These are the activations of a small neural network, seen along a few directions. Each row is one input.
In each table, some parts of the input vary, and every possible input appears once, in random order.
Descriptions start from the smaller parts, as in this example, which fits no table here: one of 6 places along a line, together with either a single point or one of 11 places around a ring or (one of 3 separate values, together with one of 8 places around a ring).
Shared parts are said once, and a part with two or three values counts as separate values.

Other details of the inputs shift rows strongly along two fixed directions, in all tables alike. That doesn't count.

Table:
R1: [ 16  15  -1   3  -1  24 -12   0 -12  11  -4  19   2 -28   9  19]
R2: [ 17  26 -11  -5 -10 -14   9   8  -5   3  17 -23   7   3  26  -1]
R3: [-33  27  13  24  -6 -37  25 -18  17 -11  17 -10 -24  14  34   2]
R4: [-32   0   2  15  -3 -13   3 -10  14 -11  11  -2 -10 -16  29   8]
R5: [ -5   6   5  20  21 -14 -17 -20  -6  -5   7 -13   8  -9   9 -10]
R6: [-21 -24   1 -26 -19   2  28  28  28  -5   4  -8 -11  48 -25  -7]
R7: [  5 -51  10 -17 -12  36 -10   7  17 -18 -26  21   5  39 -54   7]
R8: [ 18  -8  -4 -11   3  40 -25   7 -15  12 -12  29  20 -49   3  25]
R9: [ 32 -50 -12 -21  -9  29  -5  32  -5 -14 -31  19  10  25 -75 -12]
R10: [-13 -43   1 -19 -14 -11   8  13  40  -1   5  -2 -22  45 -13   4]
R11: [-16  -1   2   8   4 -33   8  -9   5   7   5  -5 -13  -2  22   2]
R12: [  8  28 -11  -8   0   7   3   8 -11  11  14 -16  17 -13  30  -6]
R13: [ 28 -22   2 -38 -36  24  11  41  15   4 -10  -1  -9  53 -42  -1]
R14: [-20  39   4  17   8 -31  17 -15   1 -23  22 -41   7  35  23 -28]
R15: [ -3  29   8  18   8 -18   5  -3 -19 -17   2 -20   8   1  -6 -24]
R16: [ -9 -19  -6   2   9  27   2  -2  -2  10 -17  34  -2 -47 -11  11]
R17: [ -7  21  11  31  13  -2  -4 -24 -13 -14  -4   0   3  -8   4  -3]
R18: [  9  -1 -15   8  14  -1  -3   0 -22 -11  -3  -7  25 -14 -13 -13]
R19: [ 10 -11   1   9  27   6 -24 -15 -21   5 -12  11  25 -37 -10  -4]
R20: [ -6 -60   1 -22 -19  25   8  18  23  -7 -20  29 -15  24 -38  19]
R21: [ -2   7  -3   5  19  20  -6   0 -26  -6  -6  -4  27 -24 -16 -21]
R22: [ 14 -13  -7   3  23  24 -21 -16 -21   9 -23  22  10 -29 -27 -11]
R23: [ 12  31   2  -3  -2  -8  -1 -12   1  17  14  -8 -17   7  22   0]
R24: [-13   6  -4  14   8 -27   5 -12  -1  14   4   7 -10 -19  17  -1]
R25: [  3  36   1  -6  -6   4   7   9  -9  10  17 -23  10  -3  23  -7]
R26: [ -8  44  16   9 -13 -24   6 -13   8 -10  23 -24 -17  27  46  16]
R27: [-18  43  18  31  11 -17  10 -33   3 -21   8 -20 -12  17  18 -10]
R28: [ 27   1  -6  -7  10  13 -22   1 -22  26  -4  14   9 -39  11  13]
R29: [  6  19   7  -3  -5 -16  -7  -3  12   8  24 -20 -10  16  33   4]
R30: [  9  -1   1  15  17   1 -15 -18 -18   4 -12  10   7 -10 -14 -11]
R31: [  9 -46 -15 -24 -20   5  15  37  13  -3 -19  16  -7  19 -46  -2]
R32: [ -3 -12  20  -4 -13 -26  10  -8  27 -19   4 -24 -23  91 -22 -10]
R33: [-18  13  11  25   8  -6 -11 -22   1 -23   6 -13   3   1  12  -1]
R34: [ 9 21  4 -4 -3 22 -3 -2  1  8  1  8 -9 -9  9 14]
R35: [ 18  27   0   3   0  -8  -8 -10 -11  21  11   0  -6  -9  23   3]
R36: [ 19   4   4 -13   0   1 -12   0   0  17   8   0   5  -7  16  10]
R37: [ 30  17 -10  -6 -12  -3   1  21 -14   6  -1  -6   5 -10   3  -1]
R38: [-16  10  -6   9  11 -20   7 -16   3  15   4   5 -15 -21  17  -3]
R39: [ -3  -3   9  18  13  12 -14 -16 -17 -14 -14   8  11 -16  -8   5]
R40: [ -6  -4 -12   3   7   2   4  16 -21  12 -10  13  13 -56  -9  -5]
R41: [-17 -13  -6 -15 -27 -37  37  18  39 -17  16 -28 -22  73  -4  -7]
R42: [-10 -18  -4  -2  11 -14  -3  -3   3  13   0  11   4 -27   7   8]
R43: [-12 -30  -4  -2   5  19  -7   1  -2   3 -13  31  10 -48  -5  17]
R44: [-19 -27 -10 -25 -17  -2  26  25  30  -6   4  -9  -7  49 -14  -8]
R45: [ 13 -10  -7  -9  -1  39 -27   9  -6   8  -6  21  10 -38   6  22]
Each input here is: one of 3 separate values, together with either one of 5 places around a ring or (one of 2 separate values, together with one of 5 places along a line).
Changing only the choice among 3 separate values turns R29 into R10. The same change can be made to R13. Which row results?
> R40
Changing only the choice among 3 separate values turns R19 into R36. The same change can be made to R18. Which row results?
> R2
Which other rows does R21 become when the place on the ring of 5 takes its other values? List them by row number.
> R9, R14, R15, R18

Table:
R46: [-36  46  10  39  18 -36   9 -32  -8 -14  18 -18   0 -26  46  -5]
R47: [ -6   2  10   2  -5 -21  11  -5  14 -20   5 -22  -8  56 -14 -16]
R48: [-28  45   3  39  24 -51   8 -30 -17  -9  20 -29   8 -28  42 -19]
R49: [ -8  18   2  24  21   9 -12 -21 -22  -5  -6   8  15 -45  11   0]
R50: [  1 -17 -13  16  32  25 -25 -12 -34  15 -22  38  23 -93  -6   7]
R51: [  1 -27  13 -11 -15   7   4   2  25 -13  -9   4 -21  61 -33   2]
R52: [ -9   4   5  13   5   0   1  -6  -4 -19  -2  -9   8   9  -9 -11]
R53: [-29   7  10   9 -10 -29  23  -4  23 -28  12 -27 -13  53   0 -14]
R54: [-15  -5   8   4  -5 -34  15  -6  20 -11   6 -15 -19  45  -4 -11]
R55: [ -9   9   4  -4  -8 -17   5  -3  16   5  16 -11 -13  14  26   7]
R56: [-10  57  -4  20   4 -36  10 -12 -11   8  27 -24  -1 -31  63   0]
R57: [ 16  16  -2 -14 -11   7   3  13  -2  11   8  -7  -1   8   7   1]
R58: [ 12 -12   6 -21 -17   9  -1   8  22   3   5  -3 -13  43  -5   9]
R59: [ 24 -23 -22 -25   0  41 -10  29 -18  28 -16  30  17 -49 -17  10]
R60: [ 32 -43  -6 -37 -18  48 -13  31   7  13 -19  27   3  10 -38  17]
R61: [ 17  -7 -19  -3  16  33 -23  10 -35  30 -13  33  27 -96  11  17]
R62: [  8 -29   8 -13 -12  -1   4   5  21  -9  -9   0 -15  63 -39  -7]
R63: [ 37 -41 -13 -37 -17  48  -9  33   3  14 -19  27   4   7 -39  12]
Changing only one part turns R62 into R54. The same change can be made to R60. Which row results?
> R61
Describe the family of inputs behind these rows.
> one of 2 separate values, together with either one of 4 places along a line or one of 5 places around a ring
Start at R53 and move only the place on the ring of 5, one step at a time. The first step leads to R46. Which rows follow, in order?
> R50, R54, R48
Which other rows does R49 become when the place on the ring of 5 takes its other values? List them by row number.
> R47, R51, R52, R62
